Each row below holds a small network's activations on one input, seen along a few directions.
Each table varies a few parts of the input and shows all the possible inputs, shuffled.
A made-up example of a description, with smaller parts first: one of 8 places around a ring, together with either a single point or one of 9 places along a line or (one of 3 separate values, together with one of 4 places along a line).
Shared parts are said once, and a part with two or three values counts as separate values.
In the rows, 128 means zero.

Rows:
r1: [160 131 118 118  90 114 168 118  90 148  81 181 116  86 177]
r2: [114 149 181  67 170 140 132 169 124 101 158  98 138 153 131]
r3: [187 152  94 116  73 140 179 111  99 157 114 159  80 133 194]
r4: [ 81 152 131 134 161 131  51 122 143 123 133 149 157 161 109]
r5: [122 128 148 101 152  98  77 133 142 110 153 120 134 177 103]
r6: [ 83  83 154 131 128 136  89  84 148 106 151 107 139 151 100]
r7: [ 99 141 107 152 165 140  86 140 181 144 123 140 150 129  91]
r8: [166 134 121 184  67  84 147 128 112 168  71 167  84 109 168]
r9: [175 150 107 183  74  84 146  98 106 170  69 125  83 126 165]
r10: [ 79 149 125  98 168 153  84 149 112 122 144 141 183 163 115]
r11: [101  71 129 148 132 146 125 101 185 126 142  97 131 120  82]
r12: [ 82  80 148  95 135 159 122 110 118 104 163  98 166 153 105]
r13: [122  83 132 163 123 136 131  93 173  89 146 103 153 102  93]
r14: [188 157 101 153  66 119 149  84 129 158 101 171  52 133 183]
r15: [166 128 115 149  74 105 178 158  81 167  83 157 114 107 178]
r16: [160 137 123 154  82  92 136  89 120 150  69 190  87  88 166]
r17: [176 145 101 148  82 105 177 127  76 169  82 114 113 126 176]
r18: [115 151 187 103 163 116  98 143 155 103 146 106 112 150 126]
r19: [142 117 123 119 157 108 112 151 180 131 143 110 125 146  85]
r20: [165 129 126 134 148  98 118 144 167  93 146 116 148 128  96]
r21: [142 113 117  83 165 132 145 178 148 129 154 101 152 146  90]
r22: [100  91 109 163 143 106 137 133  76 133 175 142  25 142 127]
r23: [ 75 103 186  97 145 178 142 120 131  96 156  85 143 127 128]
r24: [ 74 171 164 101 179 172 104 159 124 114 137 127 160 137 136]
r25: [121 154 109 167 156 130  92 132 168 108 126 146 173 111 103]
r26: [ 99 137 100 116 174 164 118 167 149 142 133 131 176 129  96]
r27: [ 99  89 102 126 152 130 169 160  46 131 187 133  51 142 133]
r28: [121 150 103 132 164 153 124 160 137 106 135 137 199 111 109]
r29: [183 157  73 124  67 121 175 119  88 153  90 121  86 134 180]
r30: [121 126 142  65 159 120 111 160 110 108 165 111 161 179 109]
r31: [164 126 119  98 156 120 151 171 135  91 157 107 176 128 102]
r32: [163 150 143 153  74  89 109  80 106 167  80 169 110  61 145]
r33: [123  79 125 128 130 160 163 120 143  87 156  94 180 101  99]
r34: [182 161  80 160  59  99 144  91 118 155  77 133  58 134 168]
r35: [ 76 105 192 133 138 153 109  94 160  99 146  93 118 126 123]
r36: [163 144 138 117  82 111 141 109  75 165  93 161 138  58 155]
r37: [ 75 173 170 136 171 149  71 132 155 117 128 135 135 135 131]
r38: [101  67 123 113 140 170 157 127 155 124 152  88 157 120  87]
Question: The inputs of r31 and r20 match in every part but one. If r30 is changed in the same way as r31 into r20, which row does it become?
Answer: r5
Question: What do these inputs look like to the network?
Answer: one of 2 separate values, together with either a single point or one of 6 places along a line or (one of 3 separate values, together with one of 4 places along a line)
Question: Which other rows does r1 become when the place on the line of 6 takes its other values? List them by row number.
Answer: r3, r15, r17, r29, r36
Question: Which other rows does r35 become when the place on the line of 4 takes its other values? List them by row number.
Answer: r6, r11, r13
Question: Which other rows does r23 become when the choice among 3 separate values takes its other values? List them by row number.
Answer: r2, r24

Rows:
r39: [140 172 139 141  93 104 104 108  99 170  78 165 111 115 169]
r40: [ 76 129 143 120 168 155  75 119 168  96 161  96 159 170  92]
r41: [139  75 108  74 114 150 225 162  41 126 174  93  94 146 154]
r42: [118 112 148  83 170 142 111 150 176  96 163  91 184 161  83]
r43: [ 88 127 182  95 188 134  93 147 154  85 170  97 150 138  92]
r44: [161 159 107 145 102  87 115 117  93 150 106 179  87 127 159]
r45: [134 150 146 154  82 119 124  81 122 142  76 155  99 106 176]
r46: [ 95 119 166  90 173 135  85 138 172  97 168  98 144 177  92]
r47: [ 71 103 116 124 187 169 106 147 160 111 158 121 190 122  72]
r48: [159 102 109 181  81  82 140  93 121 152 105 135  58 119 138]
r49: [154 128 129 169  74 119 140  75 134 150 101 143  73  99 158]
r50: [161 164 121 132  88 112 128 122 104 167  72 159 150  99 158]
r51: [172 185  95 149 104 103 146 143 104 167  90 158  62 141 181]
r52: [178  94  90 172  76  88 165 108 127 149 100 129  96 102 128]
r53: [ 85 112 150 120 184 157 110 162 154  98 165 114 195 125  86]
r54: [155 142 128 146  77 127 148  95 128 139  71 149 137  89 165]
r55: [ 99 122 124 114 166 162 101 131 172  96 155  89 199 154  83]
r56: [174 120 111 160  69 126 164  90 140 147  96 137 111  83 148]
r57: [ 48 110 134 130 190 163  80 136 155 112 163 128 150 138  80]
r58: [111 120 164  88 184 141 118 159 158  84 165  90 189 123  83]
r59: [118  83 127  82 118 143 203 149  35 129 178 101  54 164 162]
r60: [193 176  77 140  99 110 169 158 109 164  85 151 102 123 171]
r61: [183 150  89 136  97  94 139 132  98 147 101 172 126 109 149]
r62: [ 62 119 168 127 187 150  84 151 150  99 170 122 155 141  95]
Question: What do these inputs look like to the network?
Answer: one of 2 separate values, together with either a single point or one of 5 places around a ring or one of 6 places along a line
Question: Which other rows does r55 become when the place on the ring of 5 takes its other values? List them by row number.
Answer: r42, r47, r53, r58
Question: Which other rows does r43 become when the place on the ring of 5 takes its other values? List them by row number.
Answer: r40, r46, r57, r62

Rows:
r63: [142  74 107 138  74 117 211 116  32 157 140 132  22 118 176]
r64: [109  53 118 137 157 146 137 122 192  91 183  68 142 138  55]
r65: [ 57  48 138  96 162 179 169 140  86  98 212  81  95 163 110]
r66: [ 74 163 135 140 199 145  42 152 182 116 126 162 220 115  76]
r67: [195 170 107  82  95 120 199 171  52 153 101 147 121 118 194]
r68: [193  80  79 181  61  90 178  90 137 144 108 121  76 107 128]
r69: [153 126 152 186  45 107 110  29 167 147  59 147 107  76 153]
r70: [152 207  88 187 101 111  87 115 136 177  44 204 150  87 158]
r71: [111 133 146  36 183 164 150 199  96 100 174  92 198 161 117]
r72: [178 211 116 122 111  84 115 152  99 165  86 169  78 158 185]
r73: [ 99 176 155  77 204 124  66 179 139 102 167 119 152 191 105]
r74: [ 72  95 196 153 145 151  72  71 216  84 136  95 175 103  79]
Question: What do these inputs look like to the network?
Answer: one of 2 separate values, together with one of 6 places around a ring
Question: The inputs of r64 and r66 match in every part but the place on the ring of 6. If r68 is changed in the same way as r64 into r66, which row does it become?
Answer: r70
Question: Which other rows does r71 become when the choice among 2 separate values takes its other values? List them by row number.
Answer: r67
